[[-70  42 -28  42 -51]
 [-33 -29  15   1 -99]
 [ 67 -20  18 -31  75]] result: -51

[-48  18 -44  80 -69 -33 -17] result: -17

[[64 45 27 28]
 [15 42 99 74]] result: 28

[-10  28  12  81  31] result: 31

[-25  80  61  45 -20  29 -67] result: -67

[[ 10  10   9  22 -11   4]
 [ 99  23  91 -41  60  74]] result: 4

[-79  37  17 -98  -4] result: -4

[-42  41  24  10  44 -88 107] result: 107
---
[[-66  81   9  69]
 [-68 -88  65  53]] yields 81

[[ 71 -33  -4  38 -91]
 [ 73 -65  -8  70 -46]] yields -33

[[ 15  45  14  15   1]
 [ -3 -81 -55 -33   8]] yields 45

[[-14   5 -81  48]
 [-14  -5 -79 -72]] yields 5

[[ 11   7   1 -34 -34]
 [-26 -14  -5 100 106]] yields 7

[[ 41 101 -78 -86  77]
 [ 32  89 -67 -77  67]] yields 101

[[ 21 -59  69 -38]
 [ 96  51 -54 -60]] yields -59

[[ 17  33   0   1 -84 -20]
 [ 45  15 -15   8 -86   4]] yields 33
---
[[65 81 60 56 93  0]
 [27 24  1 47 12 47]
 [24 10  0 65  0 58]] → 24

[[ -9 -35  46 -77   2]
 [-29 -99 -17 -60 -48]
 [-17  -7  -5  46 -13]] → -17

[[ 43  22  -5  54 -43 -20 -29]
 [-24 105 -54 -70 -55   2  88]
 [ -1  87  16 -53 -61 -58  14]] → -1

[[ 24   9  -8  79  28  29  18]
 [  3 -42  -1 -92 -15  -5 -58]
 [-32  27  51  45   1  -7  14]] → -32

[[  29  -83  -15  -68   43   14]
 [  13    1   50  -13  -81   -5]
 [ -36  -83  -48  -68 -106  -51]] → -36

[[-101   -9  -35   60  -12   23]
 [  53   21   10  -16   21   25]
 [  84  -12  -34  -47   49   68]] → 84

[[-24 -58   9 -42  52  19 -86]
 [  1   6 -28 -95  26 -46  18]
 [-38  50 -22 -56 -45 -54  -1]] → -38

[[ -66   18  -71   17  -14   68   14]
 [  90  -31   91  -25   40 -107  -20]
 [  73  -20   76  -19   20  -78  -16]] → 73

[[-18  81  23  16  83 -18]
 [-12  23  13   0  24  -9]
 [ -5 -12   4 -14 -12   7]] → -5
---
[[ 40  44 -53  -7 -55 -25 -13]
 [ 39 -49  -2  11  70 -68 -24]
 [ 59  30 -47  -9   5 -81 -45]]
-13

[[-89   3  43 -44  20]
 [-20 -83  42 -42  38]]
20

[[ 52  16 -36  -6]
 [-82 -43  -6 -67]
 [-58  44 -26 -31]]
-6

[ -4 -44  17 104]
104

[ 49  40   8 -10 -77]
-77

[ -46    8   71 -105  -18   82   23]
23

[ 96 -67  31  60  17  25   2]
2
---
[ -38   -2  -55 -105  -88  -17   11] -> -2

[[  4  10  -3  -5]
 [ -2 -56   1  21]
 [ -1  77   1 -22]] -> 10

[[ 50 -86 -74 -97]
 [102 -71  28 -18]] -> -86

[  53  -83 -100  -31   15] -> -83

[[-92 -35  -5  -5   7]
 [  8 -30  34  42 -33]] -> -35

[[ 11   0 -17  58 -85]
 [ 51 -50  24   3  56]] -> 0

[[ 16  15  69 -10  19 -11  47]
 [ -7  -1  81 -72  13   0  48]] -> 15

[ 93  55 100  55  92  75  58] -> 55
---
Input: -125.6   165.7    33.3   -63.9   -19.4    -8.3   -12.1
Output: 165.7
Input:  181.9  -182.2   -87.5     1.8    17.0     8.5    13.9
Output: -182.2
Input: -0.19  -0.10  -0.13   0.01   0.09   0.14  -0.01
Output: -0.10
Input:  14.43  -16.15    5.56   -6.33   -5.25    7.19
Output: -16.15
Input:  -7.692  -13.531    7.104   10.229
Output: -13.531
Input:  0.19   0.13  -0.04  -0.03  -0.20   0.16  -0.05
Output: 0.13
---
[ 1.8  1.6 -1.6  1.2 -0.8 -0.7  1.5] value 1.5
[ -8.426  11.759  -0.671  -0.585   2.026  14.450 -16.926] value -16.926
[-0.143  0.119  0.015  0.022  0.003] value 0.003
[ -0.417  10.466 -11.309  -3.519  -8.527] value -8.527
[ 0.01  0.04  0.14 -0.12  0.06  0.07] value 0.07
[ 0.056 -0.022 -0.044  0.124 -0.132  0.017  0.022] value 0.022
[ 1.014 -0.369 -1.745 -1.370 -1.339] value -1.339
[-17.48   2.82  14.77  -9.48] value -9.48
[  8.544 -15.301   9.619  13.560] value 13.560
---
Q:
[[ 45 -23 -34 -55  87]
 [-38 -54  -5   6  49]]
A: -38

Q:
[[-30 -31   9 -72  14  79]
 [-40 -32   9 -48  -2  70]
 [-74  53  -1  60  48  53]]
A: -40

Q:
[[-73 -91 -43 -52]
 [-30  14  -1  32]]
A: -30

Q:
[[  3 -27  -2 -22  94 -39  19]
 [  5  -5  -4 -30 101 -45  13]
 [ 36  21   0  -3 -59  -1  13]]
A: 5

Q:
[[ -3  44  61 -61 101 -92]
 [-38 100  74  96 -78  89]]
A: -38

Q:
[[-17 -11  38  19 -35 -59  71]
 [-31  50  -5 -87 -15  48  -8]
 [ 18 -37 -28 -26  -3  -6  59]]
A: -31

Q:
[[ 71 -34 -42   8]
 [-54  95  82  20]
 [-22  73  57  13]]
A: -54
---
[[ -1   1   0  -1]
 [106 -40 -53  87]
 [ 22   3  14   4]] ans = 4

[109  23  -2 -34  -1   0] ans = 0

[ 73  77 -19  83  44] ans = 44

[102  77  99  53 100  87  89] ans = 89

[[ -30   12   42  100]
 [  60   -5 -101  -22]
 [  53   -8  -99  -24]] ans = -24

[ 25  -1  93 -39 -54] ans = -54

[ -40  -36 -100   35] ans = 35

[-18  79  61  16  46  74] ans = 74
---
[[ 31  15  -2 -22 -58 -78]
 [-54  50  48 -17  11 -60]] yields -22

[ 82 -42 -12  48 -12 -44] yields 48

[[  28   40   43   59   69  -79]
 [  24   23   71   58   88  -88]
 [  15    1   -3   63   37 -106]] yields 59

[ 105  -59   70    8 -102   60] yields 8

[-97 -83  43  -2 -70   7] yields -2

[[-30  -2  26 -11 -42  88]
 [ -3   8 -23  18 -51 -47]
 [-77  16   8   0 -13  47]] yields -11
---
[62 45 96 17] value 62
[-30 -50  98 -29 -19] value -30
[-45  83   3 -29  44] value -45
[58 65 80  0 81] value 58
[-29  87  13 -77 -39  41] value -29
[-33  93   8  86  60] value -33
[ 27  39  78 -14  36 -19] value 27
[ -13  -17   35 -102] value -13
[-99  76 -12  -5] value -99
[-83  21 -32  44] value -83
---
4,-68,-12,46,-91,-38 => -68

78,63,26,48
42,37,37,15
=> 48

76,-72,28,-67,-16 => 76

18,44,40,-82
-14,-13,-11,-2
-14,-13,-14,-2
=> -2

105,30,34,-27,-29,29,-85 => 34

30,-18,-11,-8
-67,-2,-2,-12
17,21,80,-29
=> -12

40,-60,21,85,-102,-5,37
72,-33,-52,-12,-94,76,-7
=> -52

-77,54,6,20,-36,15
-2,4,33,10,-9,27
=> 4

31,38,5,-1
67,-13,-10,-35
-92,24,-1,28
=> -35
---
-45	-23	-38	30	-49	-32	-42
28	-50	29	-65	36	11	-55
95	106	85	57	13	86	81
Answer: 29

13	60	-81	55
54	31	-44	85
3	59	-79	53
Answer: -44

21	11	-50	-21	6
9	97	-9	-4	-25
20	-10	-8	-17	11
Answer: -9

-103	-30	89	-93	-52
-23	-3	6	-46	-101
23	42	53	43	-58
Answer: 6

-30	-31	-37	70	-34
17	-16	-100	-48	98
-101	-51	-91	-63	41
Answer: -100

10	49	-20	2
0	48	108	-2
12	3	-64	39
Answer: 108

-9	65	-8	104	-65	6	28
-28	-36	-24	2	-21	-30	-62
22	33	20	39	-16	19	4
Answer: -24
